Q:
149  126  126  136  130  111  135  121
153  128  126  138  133  110  133  123
149  134  130  144  132  112  126  115
150  129  130  139  129  112  132  119
148  134  130  144  132  113  126  114
A: 150

Q:
122  158  127  135  127  113  139  135  123  141  138  121  134
128  141  135  131  127  110  131  130  117  135  139  122  129
135  131  122  142  123  114  132  125  118  131  155  136  123
125  130  129  128  126  152  110  121  140  104  129  125  123
137  121  126  141  123  115  129  124  116  129  157  135  123
125  119  130  134  124  154  114  126  140  107  138  125  128
127  130  122  128  126  119  150  124  127  153  124  130  121
132  131  129  138  125  111  135  129  116  136  152  130  127
138  123  121  128  124  113  131  111  118  138  130  138  108
A: 132

Q:
134  124  158  128  133  127  125  120  129  127  119  139  123  130  125  127
124  117  149  121  128  127  146  133  128  144  130  117  122  128  138  116
138  134  124  132  136  125  128  113  123  123  110  151  130  124  118  132
128  137  118  129  139  124  113  126  123  115  128  155  133  122  116  136
129  125  108  129  134  123  153  126  127  140  120  136  126  127  130  118
136  116  152  135  133  127  138  120  137  135  118  134  113  139  130  118
125  124  146  131  114  130  126  129  118  131  133  105  122  118  131  130
132  121  124  127  136  123  155  123  131  143  117  136  122  132  132  115
115  116  155  122  129  128  130  148  134  137  147  120  121  132  136  117
134  124  116  136  138  125  145  121  134  135  115  147  121  135  125  119
126  129  103  129  138  123  143  130  127  134  126  144  128  127  126  121
A: 134

Q:
128  127  126  130  117  126  130  127  131  126  124  128  125  132  126  121
133  130  150  121  143  140  122  140  110  134  129  137  134  136  117  128
124  129  122  130  128  128  131  128  128  131  127  129  127  130  122  119
126  126  129  121  128  127  124  124  126  127  131  133  128  128  134  131
130  128  128  121  127  132  129  130  125  128  126  131  132  129  127  126
121  129  135  128  125  128  125  126  131  126  124  130  130  128  124  127
119  127  128  128  138  121  128  128  129  126  138  136  128  121  141  121
128  128  128  128  127  125  132  126  128  125  127  128  120  130  136  125
142  121  128  133  121  139  128  134  145  128  124  124  128  124  123  127
129  127  129  121  133  128  127  128  131  126  127  125  130  129  128  132
A: 142

Q:
127  149  128  135  123  130  125  120  126  135  127  123  125  127  126  130
134  122  135  121  122  136  117  136  131  121  123  120  129  131  121  142
122  120  130  137  133  116  129  109  117  131  150  129  140  115  129  109
142  119  125  125  139  138  133  134  145  119  131  124  129  142  130  119
130  129  120  134  113  133  120  145  139  135  146  120  134  134  121  126
119  144  122  134  126  115  125  122  121  132  120  123  117  125  118  139
142  111  121  120  121  132  115  133  139  132  138  140  125  135  127  123
117  133  138  124  139  114  135  112  114  120  129  123  134  118  126  140
117  130  133  132  123  114  132  127  115  125  136  123  142  117  135  122
A: 117

Q:
130  132  152  128  129  103  132  118  108  121  141  142  126  127
124  154  130  125  125  134  133  121  124  128  117  109  111  135
131  112  151  119  127  145  129  118  140  123  119  134  128  131
142  116  132  123  129  129  139  152  112  143  108  137  140  126
142  141  134  122  125  128   98  136  127  108  134  137  142  130
A: 142

Q:
133  111  127  131  122  122  129  130  130  141  105
127  123  130  134  132  125  127  136  121  133  117
128  104  124  141  121  116  128  132  149  142  105
129  103  126  129  124  121  128  132  137  137  103
130  117  117  146  112  121  126  132  152  142  114
133  117  112  141  109  119  119  142  152  142  109
137  114  112  147  106  124  122  131  146  152  109
134  120  130  138  126  124  126  131  122  141  113
130  111  116  141  113  118  126  131  150  145  101
A: 134
---
array([[119, 155, 116, 122, 158, 131, 112],
       [135, 126, 127, 136, 125, 150, 126]])
131

array([[105, 104, 135, 104, 144],
       [111, 119, 139, 116, 127]])
104

array([[138, 125, 144, 150],
       [137, 149, 133, 120]])
144

array([[147, 106, 148, 114, 134, 149],
       [118, 131, 141, 150, 101, 112]])
134

array([[100, 147, 121, 148, 151],
       [125, 121, 111, 144, 147]])
148

array([[123, 155, 130, 128, 115, 131],
       [125, 118, 142, 121, 120, 131]])
115

array([[146, 103, 121, 146, 115],
       [125, 122, 157, 133, 131]])
146

array([[126, 150, 104, 131, 131, 101],
       [122, 144, 150, 111, 110, 139]])
131
---
((137, 128, 134, 138, 135, 157, 131), (110, 148, 123, 127, 149, 142, 120), (134, 127, 154, 110, 112, 114, 109)) result: 134
((139, 127, 145, 123, 114, 98), (110, 133, 117, 137, 142, 134), (122, 121, 130, 128, 133, 134)) result: 122
((122, 157, 104, 104, 111), (126, 132, 124, 150, 119), (115, 117, 126, 134, 128)) result: 115
((133, 138, 123, 139), (150, 143, 138, 146), (142, 128, 130, 112)) result: 142
((122, 117, 120, 132, 128, 118, 131), (129, 150, 135, 120, 120, 133, 140), (142, 131, 141, 124, 122, 135, 116)) result: 142
((118, 150, 126, 119), (121, 148, 124, 120), (143, 118, 121, 117)) result: 143
---
[145 147 143 130 107] ⇒ 143
[119 122 106 118 131  99] ⇒ 106
[153 134 140 137] ⇒ 140
[139 108 109 155] ⇒ 109
[131 105 142 128] ⇒ 142
[153 150 146 149 114] ⇒ 146
[127 127 151 127 136 126 135] ⇒ 151
[107 124 113 151 128] ⇒ 113
[109 105 107 153] ⇒ 107
---
[[138 129 111 113 135 111]
 [121 123 123 131 121 123]
 [123 149 124 114 141 119]] ==> 111

[[154 108 128 121]
 [155 108 127 117]
 [111 140 132 119]] ==> 121

[[129 147 137 119 133]
 [140 134 126 112  98]
 [143 143 129 108 135]] ==> 133

[[123 126 135 129 126 130]
 [149 127 105 119 136 122]
 [130 131 124 125 130 124]] ==> 130

[[138 103 131 127 132 145 130]
 [114 147 108 154 117 106 121]
 [129 114 119 119 125 137 127]] ==> 130

[[121 105 135 127]
 [136 151 121 128]
 [119 103 136 131]] ==> 127

[[126 131 130 136 130 137]
 [127 128 128 147 137 148]
 [130 130 140 155 125 136]] ==> 137
---
Input:
[[135 118 135 117 132]
 [134 149 109 132 130]
 [150 145 128 130 106]]
Output: 106

Input:
[[124 122 119 124 123]
 [110 101 140 125 146]
 [126 113 123 118 126]]
Output: 126

Input:
[[153 118 114 110 110 133 136]
 [148 152 136 148 125 103 118]
 [100 112 112 154 141 106 151]]
Output: 151

Input:
[[115 143 109 127 111 146 110]
 [129 123 130 125 129 124 131]
 [111 108 130 105 134 108 124]]
Output: 124

Input:
[[150 118 105 107 142]
 [140 139 149 132 112]
 [102 116 148 120 141]]
Output: 141

Input:
[[124 137 134 140 155]
 [120 129 117 125 156]
 [127 118 108 107 117]]
Output: 117

Input:
[[156 155 125 152 140]
 [146 145 123 143 134]
 [126 126 126 127 130]]
Output: 130

Input:
[[131 125 128 122 121 127 122]
 [125 131 140 126 102 143 101]
 [130 133 133 129 117 144 108]]
Output: 108
---
[[117 125 126 124 140 129 148 134 136 126]
 [145 120 137 115 104 121 112 139 131 143]
 [120 117 127 123 129 120 139 135 139 126]
 [150 123 135 133 105 125 111 148 142 148]
 [111 126 109 147 128 125 118 109 113 110]] gives 150

[[129 131 128 123 132 122 136 122 143 120 129 138 122]
 [124 125 125 135 123 117 134 139 121 135 129 135 133]
 [126 128 129 124 123 134 126 131 132 132 126 123 127]
 [125 122 130 112 114 130 138 123 133 133 132 133 119]
 [127 126 127 126 123 125 122 127 114 130 125 119 118]
 [131 133 129 139 117 121 124 108 126 131 131 118 130]
 [130 129 129 131 122 145 125 131 121 135 130 121 126]
 [126 133 128 126 147 132 120 127 154 132 127 134 130]
 [132 130 127 128 130 122 113 124 130 125 123 130 136]
 [129 138 128 126 122 132 126 140 133 131 127 143 131]
 [129 134 128 120 134 139 121 135 136 128 129 127 126]
 [124 127 127 132 144 128 126 148 118 123 125 143 123]] gives 129

[[129 128 142 131 119 144]
 [128 128 129 126 127 125]
 [105 119 135 130 130 124]
 [127 127 128 125 130 126]
 [138 133 108 127 139 120]
 [132 131 122 125 132 123]] gives 138

[[127 128 129 131 138 131 128 123 125]
 [128 129 128 129 135 131 128 124 125]
 [126 128 130 136 156 137 127 114 120]
 [127 130 129 133 153 138 129 115 118]
 [128 130 128 130 152 138 130 115 117]
 [128 125 128 129 131 130 129 126 127]] gives 128

[[135 142 149 120 144 117 138 126 111 146 148 143]
 [125 118 108 128 118 106 145 130 126 121 120 110]
 [126 107 116 126 110 123 148 139 136 128 141 122]
 [137 149 121 130 147 144 125 132 106 136 145 105]
 [137 123 127 148 112 126 112 142 116 135 124 109]
 [145 125 107 124 134 150 126 112 134 113 138 131]
 [126 133 142 121 106 123 145 131 143 145 119 115]] gives 145

[[119 118 124 141 123 123 125 127 120 119]
 [131 139 136 120 133 122 125 140 142 139]
 [119 133 138 134 132 117 125 144 139 136]
 [137 140 135 108 138 133 139 122 136 140]
 [147 112 112 132 104 105 103 127 124 116]
 [132 145 140 118 139 132 130 141 145 143]] gives 147
